Each row below holds a small network's activations on one input, seen along a few directions.
In each table, some parts of the input vary, and every possible input appears once, in random order.
Descriptions start from the smaller parts, as in this example, which fits no table here: values(3) and (point or ring(11) or (ring(5) and line(6))).
Shared parts are said once, and a part with two or three values counts as separate values.
In the rows, zero is written as 128.

Other details of the inputs vary at random and push rows far along three fixed directions, the same in every table; ignore that.

A family of inputs:
row 1: [ 84 156 149 134 149 172 163 190  79 128 164 111]
row 2: [146 136 124 100 128 139 133 108 111 118 116 100]
row 3: [103 156 142 141  72 134 144 116 101 111 140  90]
row 4: [123  92 126 165 134 102 139 133 187 136 122 133]
row 5: [153 146 114 101 117 131 110  80 112 126 116 124]
row 6: [176 113 131  93 115 105 110  98 109 121 123 131]
row 7: [163 105 123  78 176 100  62 115 102 150 124 200]
row 8: [162 163 118 143  87 138 152  99 124 103 126 103]
row 9: [141  92 134  82 183 116  81 137 106 150 124 182]
row 10: [105 152 128 128  93 155 146 102 121 110 136  77]
row 11: [ 90 120 126 172 134 116 138 144 189 142 141 148]
row 12: [152 136 130 142  79 129 133 114 122 102 123  84]
row 13: [154 148 116  79 175 122  90 107  96 135 119 178]
row 14: [153 148 142 141  74 127 139 117 102 108 124  89]
row 15: [ 59 164 141 106 158 169 139 171  71 123 155 102]
row 16: [149 129 134 126  53 120 124  73 123 100 139  94]
row 17: [117 140 137  77 208 143 109 165 115 149 130 178]
row 18: [ 65  98 136 191 119 119 144 180 163 151 131 140]
row 19: [124  91 127 188  90  83 135 138 173 140 115 135]
row 20: [156 134 130 120  73 125 130  95 119 103 134 123]
row 21: [160 142 136 115  73 126 137  75 144  91 120  91]
row 22: [182 128 123  76 123 106  96  99  96 109 106 126]
row 23: [104  88 138 182 129 119 139 167 160 148 142 130]
row 24: [ 99  98 126 180 119 109 150 164 162 142 143 146]
row 25: [160  85  99 136 143  95  89 102 176 158  94 178]
row 26: [172 150 116  93 144 147 116 105  92 128 113 119]
row 27: [126 110 108 177 125 105 145 137 180 140 119 156]
row 28: [127 109 123 163 130 105 143 141 191 139 124 148]
row 29: [ 71 178 130 122 153 181 171 172  94 123 149 121]
row 30: [ 61 163 148 113 165 169 155 156 100 121 160 100]
row 31: [155 105 102 125 155 105 110 117 146 151 107 158]
row 32: [174 117 131 111 145 115 107 102 134 123 117 128]
row 33: [131 115 127  92 218 144  98 158 102 158 116 154]
row 34: [130 139 126 125  79 148 143  92 132 104 119  81]
row 35: [ 83  87 122 182 119 111 128 163 181 141 123 138]
row 36: [ 97 176 146 109 173 176 159 177  94 127 154 111]
Description of these inputs: line(4) and (values(4) or ring(5)).
Changing only the line(4) part turns row 19 into row 3. The same change can be made to row 2. Which row results?
> row 10
Which other rows agree with row 12 in the line(4) part? List them by row number.
> row 1, row 8, row 14, row 23, row 26, row 32, row 33, row 36
Change only the line(4) part in row 30. List by row number the other rows that result.
> row 4, row 21, row 32
Which other rows agree with row 20 in the line(4) part? List them by row number.
> row 9, row 17, row 18, row 21, row 25, row 29, row 34, row 35
Change only the values(4) part in row 22. List by row number the other rows that result.
> row 6, row 19, row 24
